Each row below holds a small network's activations on one input, seen along a few directions.
Each table varies a few parts of the input and shows all the possible inputs, shuffled.
Descriptions start from the smaller parts, as in this example, which fits no table here: one of 2 separate values, together with either a single point or one of 9 places along a line or (one of 4 places along a line, together with one of 5 places around a ring).
Shared parts are said once, and a part with two or three values counts as separate values.

Other details of the inputs vary at random and push rows far along two fixed directions, the same in every table; ignore that.
These rows show it; all are for the same input, with only those details redrawn:
[-13  -2 -61  -9 -45  72 -66  28 -47   3  70]
[-17  -5 -14   3   3  23 -26  14 -30 -25  29]
[-23  -4  54   8  79 -51  42  -6   8 -67 -35]
[-25  16 -13 -32  33  -1  17  16  18 -31  17]
[-23  -1  53   7  79 -53  45  -5  11 -66 -35]
[-24  16 -19 -32  27   5  13  17  16 -29  22]
[ -37   55  -77 -100   17   27   30   38   71   -5   56]
[-24   1  48   1  79 -51  49  -4  18 -65 -32]

A family of inputs:
x1: [   8  -27   48   63  -31  -33 -111  -18  -46   -2  -15]
x2: [ -55   37  -58 -123   -7    0    5  -20   68   11   47]
x3: [ 15  26 -64  14 -82  28 -72  31 -31  11  56]
x4: [-27  20 -15 -37  35  -2  21  17  24 -31  17]
x5: [ 36 -54  37  87 -23  25 -15 -18 -76  25 -37]
x6: [  1   2  45  32  44 -84  38  12  30 -51 -21]
x7: [ -14   47  -64 -100   20   54   54   16   64   27   25]
x8: [ -7  10 -24   6 -20  26 -41   0 -50 -29  11]
x9: [ 25  -4 -11  17 -35  38  15  -4 -23  41 -19]
x10: [ 28  24 -17   7 -21 -22  27  18  43  22  -1]
x11: [ 26  33 -18  -2 -24 -23  28  19  38  26  -7]
x12: [ 29 -60  39  81 -21  27  -1 -11 -67  25 -24]
x13: [-21  23 -18 -27  32   0   9   9  17 -32  10]
x14: [-11 -31  72  -9  30 -57  66 -65  28  25 -64]
x15: [ 10  -5 -15  -9  -9  51   1 -12 -31   2  -3]
x16: [  3  16  -6 -33  16  28  37 -14  -3  -5 -25]
x17: [ 27  18 -14   6  -9 -28  28  21  43  25  -3]
x18: [ -5 -10 -33 -45 -50  91 -87 -19 -32  61  20]
x19: [-28  64 -78 -96  11  18  29  22  70 -17  35]
x20: [ 33  -6 -54  27 -83  47 -45  42 -17  63  63]
x21: [ 25 -24  22  95 -39 -20 -68   0 -69 -32   2]
x22: [ 33   7 -55  25 -72  39 -41  34  -6  59  50]
x23: [  0  15  49  33  56 -89  36   4  39 -52 -33]
x24: [  4 -37  24  69  -1   8 -61 -13 -91 -46  -8]
x25: [ 17   0   9   6 -43  -9 -58  -4  23  60  -9]
x26: [ 25  -7 -53   9 -72  80 -19   8 -27  63  24]
x27: [ 20 -38  36  99 -26 -21 -62  12 -71 -26  14]
x28: [-34  48 -72 -96  18  19  35  35  69 -12  49]
x29: [ 10 -23   0   7 -68 -17 -38 -26  -5  57  24]
x30: [ 24 -53  43  65   5  32 -26 -28 -97 -16 -32]
x31: [ 21 -17 -11  27 -27  47   6   3 -20  50  -2]
x32: [ -3  -9  73 -10  48 -41  40 -39  51  31 -88]
x33: [ -23   -5   62   -4   27 -109   17  -43   40  -30  -27]
x34: [-24 -28  75 -34  56 -46  53 -75  10 -14 -58]
x35: [ -1 -22  55   0  67 -16  68 -18  -1 -33 -47]
x36: [ 25 -10  54  43  32 -72  59   9  34  -7 -38]
x37: [ 17 -24  -1  24 -22  42  16   7 -17  46  -1]
x38: [ -4  -2  -2 -31  27  34  39   1   2   4  -1]
x39: [ -13  -36   48   39   -7    4 -108  -36  -69  -18  -24]
x40: [ -7  68 -80 -72  -9 -16  19  46  90   5  49]
What is each input in this table made of? -> one of 5 places around a ring, together with either one of 2 separate values or one of 6 places along a line
Changing only the place on the ring of 5 turns x7 into x22. The same change can be made to x16. Which row results? -> x11
List by row number the other rows that have the place on the ring of 5 in common with x12. -> x5, x9, x14, x26, x31, x32, x37
List by row number the other rows that have the place on the ring of 5 in common with x2. -> x4, x8, x13, x19, x24, x28, x39
Which other rows does x23 become when the place on the line of 6 takes its other values? List them by row number. -> x3, x6, x21, x27, x40

A family of inputs:
x41: [ 28  28  -7  10 -11 -10  15  23  43  36 -20]
x42: [ -45   52  -52 -112   22  -25   30   13   90  -19   51]
x43: [  6   3 -16 -20  16  39  42   4  -2   3  -7]
x44: [  7  42 -90 -68 -33 100 -29  40  18  49  36]
x45: [ 23   8  22  12  20 -45  83   8  47   9 -31]
x46: [ 10  10  44  25  13 -61   9 -18  33  12 -58]
x47: [  7 -32  55  37  14 -59  58 -21  11  10 -26]
x48: [-18  37 -14 -72  29  12  14  -7  53   8 -28]
x49: [ -5 -38   8   3 -33  47 -55 -33 -60  20   9]
x50: [ 13 -39  14  88 -14  12 -45   9 -98 -53  21]
x51: [  3  28 -61   0 -27  47 -62  45 -20 -14  52]
x52: [ 12 -18 -19  13 -80  18 -55 -12 -20  66  35]
x53: [ -9 -55  18  64 -16   1 -47  -7 -87 -41  39]
x54: [-18  11  44  13  51 -60 -14  -9   5 -68 -35]
x55: [-15 -36  55   8  49 -16  56 -36 -13 -18 -37]
What is each input in this table made of? -> one of 3 separate values, together with one of 5 places around a ring
Changing only the place on the ring of 5 turns x45 into x41. The same change can be made to x43. Which row results? -> x44
Which other rows does x55 become when the choice among 3 separate values takes its other values? List them by row number. -> x47, x53
Which other rows does x53 become when the place on the ring of 5 takes its other values? List them by row number. -> x42, x50, x51, x54
